These are the activations of a small neural network, seen along a few directions. Each row is one input.
In each table, some parts of the input vary, and every possible input appears once, in random order.
A made-up example of a description, with smaller parts first: one of 2 separate values, together with either a single point or one of 9 places along a line or (one of 6 places along a line, together with one of 8 places around a ring).
Shared parts are said once, and a part with two or three values counts as separate values.

Other details of the inputs shift rows strongly along two fixed directions, in all tables alike. That doesn't count.

Table:
x1: -30	20	-31	-23	22	28	-28	-12	10	19	-31	20	-29	10	16	29
x2: -2	-1	6	14	-10	12	27	-4	-6	0	40	-11	-23	25	-14	14
x3: 4	-14	-15	16	-27	1	0	23	4	-22	41	-14	-9	25	12	9
x4: -15	19	11	-40	26	53	-24	-19	-7	18	3	17	5	-7	8	22
x5: 27	12	-14	-26	25	22	-44	-23	16	28	-7	45	0	-37	43	-5
x6: 15	-18	-7	14	-13	-21	-6	-18	3	-40	3	-20	-21	2	-6	-1
x7: 17	-27	-35	5	-28	-24	5	-31	-1	-9	-12	-2	3	-11	-15	-4
x8: 11	-26	-42	0	-25	-11	1	-25	4	11	1	-15	-12	3	-23	-7
x9: -2	12	11	-24	41	8	-22	-23	-9	4	-19	34	1	-60	-4	3
x10: 2	-15	10	17	-5	-3	18	-20	-11	-5	28	-20	-29	7	-13	8
x11: 7	0	-2	-33	22	17	-54	-30	-1	-22	-33	9	7	-25	15	7
x12: -6	15	-11	-44	20	50	-49	-7	14	2	-9	4	-1	2	11	12
x13: -16	14	24	-14	27	12	-27	-33	-18	-10	-23	13	-14	-30	22	28
x14: -5	-15	-39	20	-35	-7	16	18	-1	1	16	2	-16	18	10	17
x15: 15	-23	14	13	-37	-10	8	0	-27	-12	40	8	26	-6	-3	3
x16: 15	-5	-3	-7	1	4	38	8	0	14	42	9	-9	-2	-37	-13
x17: 13	-35	-31	8	-48	-19	6	3	-2	-4	4	11	15	-7	2	3
x18: -5	-4	8	19	-28	2	25	14	-17	-4	52	-5	-4	15	10	17
x19: 1	53	37	31	44	-17	8	27	38	31	-76	-13	29	30	27	-48
x20: -2	-13	19	23	-33	-17	14	4	-21	-16	38	3	-1	-1	8	14
x21: 24	-22	9	15	-16	-9	10	-29	-27	-17	18	-5	9	-14	-22	-2
x22: 12	-13	4	6	-35	8	20	11	-21	1	55	-4	23	9	-1	7
x23: -13	19	10	-43	27	27	-9	17	-12	20	12	43	10	-35	23	7
x24: 0	-4	14	18	-16	-30	26	20	-10	-8	37	19	-14	-23	-5	-1
x25: 1	-17	-31	15	-20	-33	9	-28	5	-17	-12	-5	-20	-3	-5	7
x26: -16	15	-35	-39	11	38	-35	-14	7	28	-31	18	-7	-3	7	19
x27: -21	51	58	21	57	-30	22	23	12	9	-82	-20	28	-2	-16	-31
x28: -28	57	52	3	61	-1	38	42	21	31	-60	-14	20	35	-15	-28
x29: 7	-20	-13	10	-9	-6	-6	-14	11	-23	16	-30	-35	17	-9	-5
x30: 23	-20	-18	2	-36	7	-6	23	1	-15	42	-16	17	17	1	1
x31: -22	18	-7	-28	28	42	-41	-6	17	-5	-11	4	-26	13	22	21
x32: 4	6	0	42	-31	-26	50	59	12	20	-49	-47	61	60	-22	-44
x33: -26	33	48	16	24	-16	-13	44	21	-13	-78	-28	51	40	21	-27
x34: -11	3	14	-35	32	39	-34	-35	-14	13	-8	10	-2	-25	9	15
x35: 0	-3	3	-33	6	18	-58	1	-1	-15	-15	23	25	-18	33	16
x36: -26	28	16	-29	31	17	-3	21	-8	16	10	39	-15	-26	32	21
x37: -2	22	47	48	28	-47	68	38	18	15	-36	-52	15	36	-49	-52
x38: -4	-18	-38	12	-14	-20	6	-23	8	2	-1	-14	-35	14	-12	5
x39: 18	-18	-2	2	8	-10	25	-8	-2	10	31	-1	-13	-23	-39	-18
x40: -5	-24	-28	20	-39	-26	10	5	2	-12	5	10	-9	1	11	13
x41: 15	-16	8	8	-20	-22	21	16	-16	-5	40	25	11	-29	-15	-16
x42: 24	-26	-18	-2	-17	3	-12	-15	7	-16	19	-30	-9	9	-21	-16
Each input here is: one of 2 separate values, together with either a single point or (one of 4 places along a line, together with one of 5 places around a ring).
Q: The inputs of x16 and x28 match in every part but the choice among 2 separate values. If x35 is changed in the same way as x16 into x28, which row does it become?
A: x33
Q: The inputs of x4 and x2 match in every part but the choice among 2 separate values. If x32 is changed in the same way as x4 into x2, which row does it become?
A: x14
Q: A walk changes only the place on the ring of 5. It starts at x17 and steps to x32. List the rest of the walk in order.
A: x26, x8, x7
Q: Which other rows does x29 become when the choice among 2 separate values takes its other values? List them by row number.
A: x42
Q: Which other rows does x21 become when the place on the ring of 5 takes its other values? List them by row number.
A: x4, x15, x22, x34
